Each row below is a small network's average activation on inputs in which a field has the value named, seen along a few directions.
Values that are neighbours, or in one group, have similar rows; names and order tell nothing.
(in the rows, 500 means zero)
Random noise pushes rows far along 7 fixed directions. That doesn't count. These rows show it; they differ only by the noise:
| 467 | 492 | 419 | 602 | 396 | 403 | 580 | 493 | 540 | 544 | 483 | 409 | 491 | 385 | 556 | 466 | 403 | 469 | 463 | 580 |
| 659 | 440 | 267 | 523 | 451 | 418 | 727 | 489 | 508 | 639 | 470 | 375 | 417 | 480 | 457 | 650 | 527 | 422 | 611 | 507 |
| 549 | 459 | 350 | 506 | 499 | 424 | 486 | 482 | 285 | 451 | 475 | 349 | 414 | 435 | 638 | 344 | 488 | 497 | 593 | 378 |
| 435 | 604 | 609 | 607 | 527 | 630 | 167 | 455 | 436 | 545 | 575 | 411 | 555 | 591 | 318 | 364 | 582 | 628 | 478 | 495 |
| 453 | 434 | 605 | 341 | 477 | 441 | 585 | 445 | 505 | 429 | 458 | 629 | 560 | 407 | 562 | 450 | 437 | 395 | 421 | 507 |
| 639 | 421 | 554 | 308 | 549 | 377 | 474 | 528 | 349 | 416 | 426 | 367 | 515 | 473 | 555 | 563 | 485 | 453 | 521 | 471 |
| 558 | 471 | 686 | 317 | 557 | 465 | 306 | 523 | 391 | 378 | 479 | 472 | 617 | 514 | 557 | 462 | 517 | 514 | 471 | 516 |
| 518 | 514 | 506 | 390 | 519 | 584 | 303 | 540 | 483 | 492 | 541 | 621 | 608 | 588 | 603 | 437 | 653 | 606 | 594 | 512 |
| 552 | 446 | 413 | 487 | 438 | 481 | 704 | 438 | 585 | 568 | 511 | 586 | 528 | 462 | 500 | 522 | 511 | 390 | 524 | 548 |


Values of DUBOB:
vekav: | 502 | 523 | 719 | 374 | 535 | 511 | 471 | 489 | 607 | 517 | 445 | 471 | 541 | 500 | 239 | 731 | 480 | 457 | 359 | 550 |
por: | 622 | 476 | 341 | 714 | 520 | 484 | 638 | 478 | 432 | 484 | 577 | 389 | 413 | 560 | 554 | 427 | 499 | 445 | 569 | 453 |
memad: | 599 | 459 | 760 | 569 | 528 | 421 | 587 | 474 | 505 | 346 | 500 | 386 | 566 | 426 | 417 | 501 | 314 | 331 | 306 | 587 |
sok: | 447 | 498 | 482 | 396 | 490 | 453 | 698 | 473 | 615 | 593 | 410 | 521 | 458 | 469 | 367 | 699 | 458 | 450 | 468 | 512 |
mizum: | 218 | 641 | 591 | 643 | 455 | 650 | 455 | 578 | 773 | 548 | 541 | 810 | 584 | 521 | 498 | 471 | 447 | 616 | 307 | 640 |
vitu: | 595 | 447 | 405 | 582 | 475 | 409 | 683 | 520 | 500 | 485 | 499 | 419 | 444 | 441 | 579 | 558 | 427 | 411 | 536 | 512 |
vun: | 598 | 449 | 405 | 383 | 514 | 455 | 482 | 560 | 394 | 374 | 504 | 498 | 514 | 463 | 791 | 416 | 536 | 504 | 624 | 461 |
dulaf: | 334 | 557 | 301 | 490 | 441 | 543 | 505 | 493 | 544 | 694 | 456 | 553 | 379 | 493 | 499 | 432 | 555 | 588 | 584 | 395 |
tesed: | 288 | 562 | 575 | 630 | 520 | 504 | 356 | 518 | 474 | 532 | 467 | 406 | 344 | 501 | 346 | 531 | 396 | 631 | 386 | 404 |
rerog: | 432 | 467 | 657 | 385 | 619 | 504 | 581 | 335 | 294 | 379 | 422 | 430 | 359 | 446 | 269 | 468 | 421 | 381 | 414 | 259 |
vadi: | 468 | 527 | 477 | 481 | 522 | 568 | 379 | 564 | 459 | 473 | 517 | 558 | 496 | 567 | 569 | 492 | 586 | 611 | 578 | 463 |
felu: | 374 | 419 | 463 | 311 | 624 | 504 | 662 | 406 | 265 | 452 | 376 | 595 | 206 | 474 | 376 | 513 | 447 | 433 | 525 | 128 |
mik: | 584 | 497 | 432 | 604 | 518 | 479 | 506 | 527 | 431 | 454 | 521 | 431 | 449 | 530 | 572 | 480 | 511 | 501 | 551 | 473 |
famim: | 441 | 475 | 567 | 535 | 474 | 385 | 545 | 436 | 416 | 383 | 476 | 422 | 492 | 339 | 582 | 341 | 336 | 398 | 400 | 491 |
DUBOB is arranged as a line.
Going along DUBOB from mizum by way of its neighbour por, in what order are vekav, vun, rerog, felu met? -> felu, rerog, vekav, vun
Fewest steps between famim and tesed? -> 9
Name the neighbours of dulaf, in listed order. -> sok

Values of GARUP:
mefef: | 575 | 417 | 499 | 422 | 462 | 431 | 641 | 406 | 472 | 513 | 453 | 427 | 477 | 413 | 445 | 497 | 456 | 349 | 514 | 469 |
rapod: | 584 | 470 | 637 | 359 | 513 | 536 | 462 | 454 | 538 | 454 | 515 | 549 | 646 | 540 | 493 | 494 | 575 | 436 | 484 | 580 |
geri: | 702 | 469 | 608 | 595 | 539 | 497 | 495 | 515 | 492 | 402 | 583 | 392 | 604 | 563 | 506 | 490 | 468 | 427 | 463 | 588 |
zava: | 396 | 475 | 591 | 247 | 559 | 506 | 573 | 506 | 544 | 524 | 383 | 691 | 466 | 535 | 394 | 625 | 502 | 442 | 409 | 425 |
lin: | 651 | 484 | 466 | 682 | 525 | 496 | 561 | 507 | 511 | 496 | 576 | 399 | 543 | 514 | 502 | 474 | 461 | 453 | 530 | 610 |
duv: | 546 | 614 | 357 | 704 | 500 | 608 | 324 | 547 | 504 | 604 | 551 | 341 | 486 | 604 | 415 | 508 | 620 | 648 | 571 | 523 |
lusu: | 628 | 469 | 617 | 476 | 582 | 568 | 566 | 422 | 420 | 395 | 533 | 563 | 534 | 546 | 405 | 469 | 528 | 359 | 466 | 425 |
zab: | 536 | 554 | 360 | 595 | 471 | 589 | 406 | 600 | 527 | 542 | 596 | 485 | 534 | 571 | 570 | 519 | 613 | 660 | 636 | 548 |
dozik: | 557 | 511 | 461 | 581 | 514 | 523 | 589 | 448 | 514 | 566 | 541 | 466 | 514 | 535 | 405 | 472 | 495 | 454 | 528 | 520 |
paz: | 441 | 553 | 484 | 509 | 482 | 509 | 317 | 506 | 454 | 567 | 490 | 405 | 472 | 517 | 501 | 438 | 553 | 613 | 552 | 458 |
nata: | 704 | 369 | 554 | 354 | 557 | 307 | 582 | 626 | 444 | 319 | 489 | 482 | 560 | 510 | 791 | 656 | 459 | 463 | 554 | 581 |
per: | 488 | 575 | 520 | 538 | 561 | 608 | 145 | 510 | 380 | 491 | 591 | 424 | 568 | 621 | 534 | 315 | 662 | 654 | 553 | 445 |
rol: | 444 | 476 | 407 | 288 | 544 | 491 | 573 | 462 | 390 | 472 | 408 | 600 | 396 | 453 | 557 | 471 | 514 | 469 | 602 | 339 |
fosi: | 416 | 484 | 537 | 439 | 480 | 533 | 485 | 519 | 557 | 470 | 497 | 722 | 505 | 502 | 541 | 537 | 535 | 559 | 481 | 483 |
GARUP is arranged as a line.
Name the neighbours of paz, in listed order. -> mefef, per
Name the neighbours of duv, in listed order. -> zava, zab
Name the neighbours of geri, in listed order. -> lin, lusu
Name the neighbours of rol, in listed order. -> rapod, dozik
